Each row has a name. Each question is about the rows just above it.

[ 0.68 -3.10 -4.53  0.02  5.04 -2.48  1.89 -5.86]  Zusen
[-2.07 -0.98 -2.81 -0.68  1.15  1.00  0.59 -2.92]  tarub
[-2.85 -3.51 -1.27 -3.74 -1.28  6.15  3.49 -2.63]  Bufi
[ 3.03  0.81 -3.58  7.95  3.58 -8.68 -0.63 -2.14]  Lof
[-3.09 -1.32  0.05 -5.60 -0.65  7.07  0.22 -0.54]  pozip
[ 2.75 -1.77 -3.21  4.00  4.87 -9.10  1.41 -5.08]  lano
[ 3.35  0.05  1.76 -1.42 -0.15 -0.19  0.50  0.11]  medo
Move every entry of [6.15] by -1 step of 0.01.
[6.14]
Shift each entry of [-0.98 -2.81 -0.68] by -1 times 0.01:
[-0.99 -2.82 -0.69]
Print row Lof.
[ 3.03  0.81 -3.58  7.95  3.58 -8.68 -0.63 -2.14]
Move every entry of [2.75] by +1 step of 0.01.
[2.76]
[-3.10 -4.53  0.02] with -1 step of 0.01 on every entry:
[-3.11 -4.54  0.01]
Print row medo.
[ 3.35  0.05  1.76 -1.42 -0.15 -0.19  0.50  0.11]
Print row pozip.
[-3.09 -1.32  0.05 -5.60 -0.65  7.07  0.22 -0.54]

[-2.59 -4.59 -4.64  0.55 -5.97  1.21  5.86  4.31  1.86  2.89 -3.84 -1.36
  0.51  2.38 -3.41 -0.09 -1.10 -0.37  6.69 -4.42  2.29  4.92  4.19  2.41
 -4.00  2.41 -0.69  0.26 -4.03  1.07  3.56  4.77 -0.71  4.60  4.17  4.02
 -0.83  3.07  2.68 -4.73  6.38  1.22 -3.31  3.22  3.35] : Lof
[-2.80  1.80 -0.82 -0.73 -0.85 -0.04  2.26  1.49 -0.54  3.79 -2.73  0.09
 -2.09 -0.68 -1.13 -4.23 -4.19 -0.75  1.96 -1.33  0.43 -3.24  1.04  3.02
 -0.10 -4.29 -3.53 -0.95 -2.18 -2.40 -1.02 -1.49  1.26  5.88 -1.10  1.84
 -3.58  1.32 -1.35 -0.38 -2.32  5.95 -1.95 -4.03  4.40] : Pegu
[ 3.36  1.45  2.30  4.51  1.42  1.31 -8.64 -0.61  1.50 -2.89 -0.79 -2.34
  1.56 -1.00 -0.79  4.89 -2.93 -2.01 -8.62  2.96 -0.35 -2.76 -6.88 -4.05
 -1.71  0.51  0.68 -1.20  0.90  2.40  2.04 -7.23  0.87 -6.04 -2.74 -1.51
  4.82 -4.61 -2.91  2.05 -1.93 -3.73  4.17 -3.90 -3.32] : Bufi
[ 2.21  2.83 -3.41 -2.55 -1.12  0.32  2.63  1.47  1.46 -2.54  2.38  6.32
 -0.85  5.52 -2.40 -0.06 -2.24  2.77  4.47  0.23  2.74 -1.62  0.05 -0.55
  1.17  2.69 -3.37  5.31  4.66 -0.89  0.27  1.02  1.39 -0.50  4.90  2.29
 -0.47  2.18  2.20 -2.62  2.06 -1.14 -1.52  0.17  0.80] : Zusen
Shift each entry of [-0.85  5.52] by +1 times 0.01:
[-0.84  5.53]
Print row Zusen.
[ 2.21  2.83 -3.41 -2.55 -1.12  0.32  2.63  1.47  1.46 -2.54  2.38  6.32
 -0.85  5.52 -2.40 -0.06 -2.24  2.77  4.47  0.23  2.74 -1.62  0.05 -0.55
  1.17  2.69 -3.37  5.31  4.66 -0.89  0.27  1.02  1.39 -0.50  4.90  2.29
 -0.47  2.18  2.20 -2.62  2.06 -1.14 -1.52  0.17  0.80]

[ 0.12  3.86  4.90  6.23  2.40  1.43 -2.22 -4.48 -2.75 -5.82  3.85  4.27
 -0.11  4.44 -5.62  1.02 -5.76 -5.09  1.43  5.70  3.05  4.40 -3.56 -2.01
  3.08  5.40  5.28  3.03  3.53  1.80 -3.94  5.71  3.61 -5.30 -1.73 -2.67
 -2.29 -3.33] : tikop
[-0.70 -5.42 -2.64 -5.18 -2.25 -0.73  4.69  4.16  2.09  5.25 -5.44 -5.00
  3.40 -4.09  4.64 -1.75  4.40  3.65 -1.02 -5.22 -0.99 -4.87  3.12  3.48
 -1.59 -4.40 -4.91 -4.85 -2.22  1.06  2.30 -4.94 -4.82  6.03 -0.80  0.68
  4.57  2.43] : Pegu
[-1.81 -2.85  3.42 -0.07  1.67 -3.30  0.50  0.65  2.67  1.15 -0.21 -4.92
  4.24  2.22 -1.17 -2.20 -1.13 -1.18 -3.75  0.88  5.16 -1.44 -1.86  7.48
 -2.93 -0.19  2.14 -2.26  5.05  5.93  0.02  0.01 -4.26  0.88 -2.48 -2.30
 -0.39 -3.40] : lano
[-0.90 -0.36  2.57  0.25  2.28 -4.63 -3.20  0.41  3.94  1.53  3.16 -4.03
  1.36  3.91 -1.08 -1.64 -0.22  0.15 -4.77  1.70  4.68 -0.47 -2.29  7.43
 -4.81 -0.25  4.09 -0.63  5.71  3.71  2.25  0.63 -2.23 -0.59  0.37 -0.33
 -3.54 -3.15] : Zirig
[ 4.05  1.67 -0.36 -4.04  4.22 -1.40  0.34  4.91  3.93 -0.90  0.04 -3.71
 -0.37 -2.64 -0.07  4.09 -0.63  0.65  1.69 -3.33 -0.65  2.49 -4.84  2.99
 -3.90  0.35 -3.71  1.75 -1.99  2.53 -2.46 -4.72 -2.47 -3.12  1.14 -4.10
  0.95  3.55] : Bufi
[-2.64 -3.08  3.28  0.87  1.06 -3.70 -1.64 -0.57  1.74  1.60  1.54 -4.53
  2.99  3.97 -1.71 -2.26 -1.92 -1.14 -4.84  2.29  5.10 -1.43 -1.87  6.73
 -2.93 -0.83  3.43 -1.60  6.00  5.07  0.75  1.41 -2.72 -0.30 -1.84 -1.76
 -2.08 -4.18] : Tarev
Shift each entry of [-4.09  4.64 -1.75] by -1 times 0.01:
[-4.10  4.63 -1.76]
Move every entry of [ 4.40  3.65 -1.02] by +1 step of 0.01.
[ 4.41  3.66 -1.01]
Print row Tarev.
[-2.64 -3.08  3.28  0.87  1.06 -3.70 -1.64 -0.57  1.74  1.60  1.54 -4.53
  2.99  3.97 -1.71 -2.26 -1.92 -1.14 -4.84  2.29  5.10 -1.43 -1.87  6.73
 -2.93 -0.83  3.43 -1.60  6.00  5.07  0.75  1.41 -2.72 -0.30 -1.84 -1.76
 -2.08 -4.18]
Print row Bufi.
[ 4.05  1.67 -0.36 -4.04  4.22 -1.40  0.34  4.91  3.93 -0.90  0.04 -3.71
 -0.37 -2.64 -0.07  4.09 -0.63  0.65  1.69 -3.33 -0.65  2.49 -4.84  2.99
 -3.90  0.35 -3.71  1.75 -1.99  2.53 -2.46 -4.72 -2.47 -3.12  1.14 -4.10
  0.95  3.55]
Print row Pegu.
[-0.70 -5.42 -2.64 -5.18 -2.25 -0.73  4.69  4.16  2.09  5.25 -5.44 -5.00
  3.40 -4.09  4.64 -1.75  4.40  3.65 -1.02 -5.22 -0.99 -4.87  3.12  3.48
 -1.59 -4.40 -4.91 -4.85 -2.22  1.06  2.30 -4.94 -4.82  6.03 -0.80  0.68
  4.57  2.43]
Shift each entry of [-5.76] by +1 times 0.01:
[-5.75]

